Here are a small network's activations along a few directions, averaged over the inputs that share one value of a field.
Related values have similar rows: they may be neighbours, one step apart, or belong to one group.

Other fields vary at random and push rows far along two fixed directions, the same in every table; ignore that.

Values of LAVI:
zodi: -8.63,5.07,1.59,3.02,0.60,-5.04,2.19,8.77,-5.40,-2.17
ladom: -7.83,2.98,-0.58,3.87,1.02,-2.66,0.25,6.50,-2.88,-3.13
kedel: 2.17,-1.06,-0.16,1.55,-1.24,1.19,-2.15,-3.49,-0.47,2.29
popu: -2.05,-1.28,-7.98,-3.01,1.50,-1.44,4.86,4.60,4.16,-7.20
pada: 1.97,-0.94,-1.83,-1.08,-1.67,1.79,1.74,-3.42,3.04,0.01
bip: 3.03,-4.58,-3.57,-1.68,1.47,1.20,-0.79,-1.83,0.31,-0.11
dimob: -1.83,2.44,5.65,2.79,0.50,-2.77,-1.26,-2.95,-2.18,4.96
faz: 2.81,1.24,4.23,-1.31,-0.18,0.16,-0.91,-5.15,1.25,3.67
vuver: 8.30,-4.03,-4.28,-8.65,-0.39,5.01,1.31,-7.16,6.60,1.87
meke: 4.63,-3.45,-5.55,-3.81,-0.89,3.35,3.47,0.70,6.30,-4.43
bibi: -2.20,-0.84,-3.09,1.50,1.64,-2.38,-0.20,5.93,-1.40,-3.87
nenu: -2.83,1.88,0.44,-2.05,0.57,-0.21,1.11,1.61,0.69,-2.05
rafug: -1.20,3.27,5.48,2.76,-0.95,-0.78,-2.19,-0.64,-3.84,1.19
pota: 5.60,-0.69,5.16,0.98,-1.75,1.49,-3.19,-5.09,-0.59,4.09
fola: -2.59,-0.34,-4.67,-1.13,-1.33,0.01,0.80,5.96,0.50,-3.37
kofom: 2.38,-0.12,7.21,1.89,0.35,0.61,-4.64,-3.60,-4.92,4.99
gise: -1.47,1.90,-0.86,-0.58,-1.48,0.45,1.31,2.09,1.90,-0.76
figid: -0.49,1.46,2.76,2.28,0.28,-1.25,-2.38,1.84,-5.10,0.76
feki: -5.04,-1.03,-3.76,-2.39,0.82,-2.41,2.17,3.04,0.63,-1.80
fud: -0.86,2.53,7.27,3.56,1.11,1.09,-1.39,-5.54,-2.55,5.64
riput: 1.62,0.47,0.78,3.13,0.21,0.30,-0.54,-1.12,0.73,0.96
vira: 4.52,-4.88,-4.25,-1.62,-0.20,2.30,0.41,-1.08,3.21,-1.55
A value of LAVI combines one of 2 hidden first parts with one of 11 second parts; all combinations occur once.
ladom and vira share the first part; ladom and rafug share the second. Which value has the first part of rafug and the second part of vira?
Answer: pota
kedel and feki share the first part; kedel and fola share the second. Which value has the first part of fola and the second part of feki?
Answer: vuver
figid and meke share the first part; figid and bibi share the second. Which value has the first part of bibi and the second part of meke?
Answer: riput

Values of PIFE:
vada: -0.13,-0.12,-1.44,-1.01,0.74,1.03,1.99,-0.27,2.51,-0.98
pafoz: 4.15,-1.59,-2.87,-4.81,0.74,2.11,1.57,-2.83,3.06,-0.60
sulig: -2.01,-1.42,-3.55,-0.71,0.94,-0.70,0.75,2.91,0.08,-2.18
fezup: -3.59,2.14,0.87,2.47,0.25,-2.89,0.39,5.89,-2.47,-2.79
tised: -2.36,-0.58,-0.89,0.06,-0.28,-1.45,-0.81,4.10,-1.19,-2.49
feg: -2.89,1.93,4.43,2.77,-0.10,-1.49,-3.05,1.03,-5.09,2.47
pafuz: 1.75,-0.73,-1.05,0.02,-0.93,0.44,-0.89,0.72,-0.75,-1.06
nepat: 0.89,-0.80,-2.14,-3.03,-0.31,1.72,2.26,0.44,3.10,-2.29
nore: -0.40,2.43,6.22,2.22,-0.45,-0.60,-3.70,-3.09,-4.05,5.64
raf: 0.91,1.26,4.57,1.26,1.16,0.32,-1.85,-5.39,-2.13,4.24
voto: -5.05,1.33,-5.08,-0.82,-1.01,-2.28,3.71,5.47,2.59,-5.57
pil: -4.46,3.27,5.18,3.44,0.28,-2.70,-1.47,-0.23,-3.25,3.43
nulas: 1.26,1.12,1.67,3.40,-0.23,1.07,-0.55,-1.63,-0.59,1.31
gabef: 2.41,-1.30,-1.97,-0.63,-1.46,2.14,1.00,0.46,2.33,-2.30
zitu: 8.36,-3.82,-1.05,-1.76,0.37,3.50,-1.36,-7.54,3.02,2.70
kaso: 2.80,-1.28,0.47,1.78,-0.32,1.39,-1.01,-2.37,-0.76,1.48
gemet: -1.67,-0.65,0.99,0.52,0.89,-1.55,-0.49,0.29,-1.84,1.24
pegi: 4.50,-1.06,-2.89,-3.79,-1.51,3.69,2.04,-3.06,5.52,-0.50
zari: -2.60,-0.34,0.07,-0.90,0.45,-2.04,-0.26,3.62,-1.20,-0.71
mek: -3.70,0.76,-3.03,-2.56,-0.22,-2.68,2.98,4.99,1.16,-3.92
luz: 2.32,-0.75,-0.12,1.19,0.33,1.16,-0.69,-1.67,1.27,-0.05
fav: -0.49,0.19,1.63,0.88,0.67,-0.18,-0.54,-1.85,-1.32,2.92
A value of PIFE combines one of 2 hidden first parts with one of 11 second parts; all combinations occur once.
feg and pafoz share the first part; feg and sulig share the second. Which value has the first part of sulig and the second part of pafoz?
Answer: raf
voto and nulas share the first part; voto and pegi share the second. Which value has the first part of pegi and the second part of nulas?
Answer: gabef
kaso and vada share the first part; kaso and pafuz share the second. Which value has the first part of pafuz and the second part of vada?
Answer: nepat

Values of DORI:
vefi: 8.97,-1.80,-0.14,-3.28,-1.21,5.78,0.91,-8.89,4.80,2.53
legig: 0.14,1.19,2.50,3.14,-1.11,0.91,-1.41,-0.52,-0.84,0.99
taru: -2.14,-1.61,-2.92,-2.57,1.15,-1.08,1.35,3.17,0.66,-1.42
sek: 4.17,-5.25,-7.65,-6.10,0.79,2.43,1.69,-0.63,4.54,-3.60
vam: -4.87,0.14,-5.27,0.51,-1.05,-2.96,2.15,9.24,0.70,-7.60
vevan: 3.16,1.92,9.45,6.28,0.09,0.80,-4.91,-5.57,-5.62,6.23
lun: -0.62,0.91,3.27,-0.45,0.43,-0.06,-0.89,-2.97,-0.38,3.62
baz: 5.69,-4.84,-6.24,-3.49,0.36,2.80,0.92,-1.78,3.37,-1.61
piz: -4.09,2.71,-1.36,1.76,-0.77,-1.13,1.83,4.50,-0.40,-2.51
farag: -4.70,3.65,3.14,1.87,0.05,-2.36,0.87,3.20,-1.30,-0.53
fik: -4.14,4.05,6.85,2.95,-0.06,-2.96,-1.65,-1.00,-4.04,3.75
tini: 0.71,-3.04,-3.48,-1.81,0.72,-0.20,0.31,1.81,0.59,-2.14
lan: -7.13,3.96,0.46,1.68,1.04,-3.23,1.46,4.66,-1.32,-1.68
kimab: 3.15,-0.97,1.74,2.04,-0.58,0.55,-2.40,-2.00,-1.36,2.62
fod: -2.95,0.59,-0.09,-0.39,0.83,-2.01,-0.99,1.91,-2.81,-0.27
peg: 1.64,-0.14,-2.06,0.07,-0.93,1.17,1.50,0.53,2.65,-1.79
demam: 3.03,-1.47,1.79,-2.21,0.25,1.55,-0.76,-5.64,0.77,3.42
DORI is arranged as a ring.
List every value one step from lun, in the order listed.
Answer: fik, demam
List every value one step from vefi, in the order listed.
Answer: piz, farag
Going along DORI from vam by way of its neighbour legig, in what order are baz, tini, kimab, fod met?
Answer: fod, tini, baz, kimab
How many steps from neighbour to neighbour lead from sek to vevan, at the fewest?
Answer: 4

Values of BURU:
tuvul: 3.25,-4.24,-6.56,-4.59,0.14,2.69,1.50,-4.70,6.31,0.21
soso: 6.87,-0.89,-1.00,-0.90,-2.66,6.09,0.17,-5.82,4.71,1.47
dom: -8.21,5.28,6.20,2.15,0.07,-5.20,0.84,4.11,-3.24,-0.13
pivam: -0.87,4.84,7.27,7.61,-0.22,-0.46,-2.17,-1.17,-4.81,2.05
teze: 1.46,0.21,5.18,1.77,1.08,0.18,-4.13,-3.10,-5.67,4.09
loru: -6.93,0.46,-6.76,-3.83,1.83,-3.11,5.41,8.16,1.56,-5.49
nupud: -1.81,-3.96,-6.22,0.55,1.69,-1.17,0.58,5.74,1.01,-5.73
panup: 6.24,-1.70,1.88,-2.75,-1.93,0.98,-2.21,-3.21,0.13,3.52
BURU is arranged as 3 separate groups.
List the group mates of panup, in the order listed.
Answer: teze, nupud
List the group mates of soso, in the order listed.
Answer: pivam

Values of KIPO:
dipo: -2.30,-1.40,-2.94,1.07,0.33,-1.13,-0.36,3.34,-0.46,-1.43
sozu: -3.46,2.38,3.51,0.58,-0.02,-1.46,-0.28,-0.78,-0.74,0.48
rubuv: 0.32,0.89,7.24,0.69,0.81,0.02,-2.27,-4.29,-3.38,5.53
sota: 5.48,-3.42,-1.63,-2.95,-0.62,2.60,-1.25,-1.37,1.51,-0.01
sav: -3.87,-1.69,-6.23,-3.29,1.98,-1.95,3.41,4.35,2.29,-3.89
sefe: -6.43,4.65,2.72,2.75,-1.31,-4.04,-0.21,5.96,-3.41,-0.83
buz: 4.86,-0.93,-1.08,-0.93,-0.80,4.16,1.06,-4.23,4.25,0.58
ludo: 2.67,-2.66,-3.98,-1.95,0.96,0.92,-0.20,1.19,-0.16,-2.78
sof: -0.08,0.39,0.29,2.02,-0.04,-0.90,0.39,1.58,1.19,-1.96
fam: 0.43,3.40,3.78,0.85,-0.76,0.62,-0.41,-3.16,-2.02,4.08
rudaf: 2.39,-1.60,-1.67,1.17,-0.53,1.16,0.11,-2.59,0.93,0.23
KIPO is arranged as a line.
Going along KIPO from sota by way of its neighbour ludo, in what order are rubuv, sav, fam, rudaf met?
Answer: rudaf, fam, rubuv, sav
List every value one step from buz, in the order listed.
Answer: sefe, sof
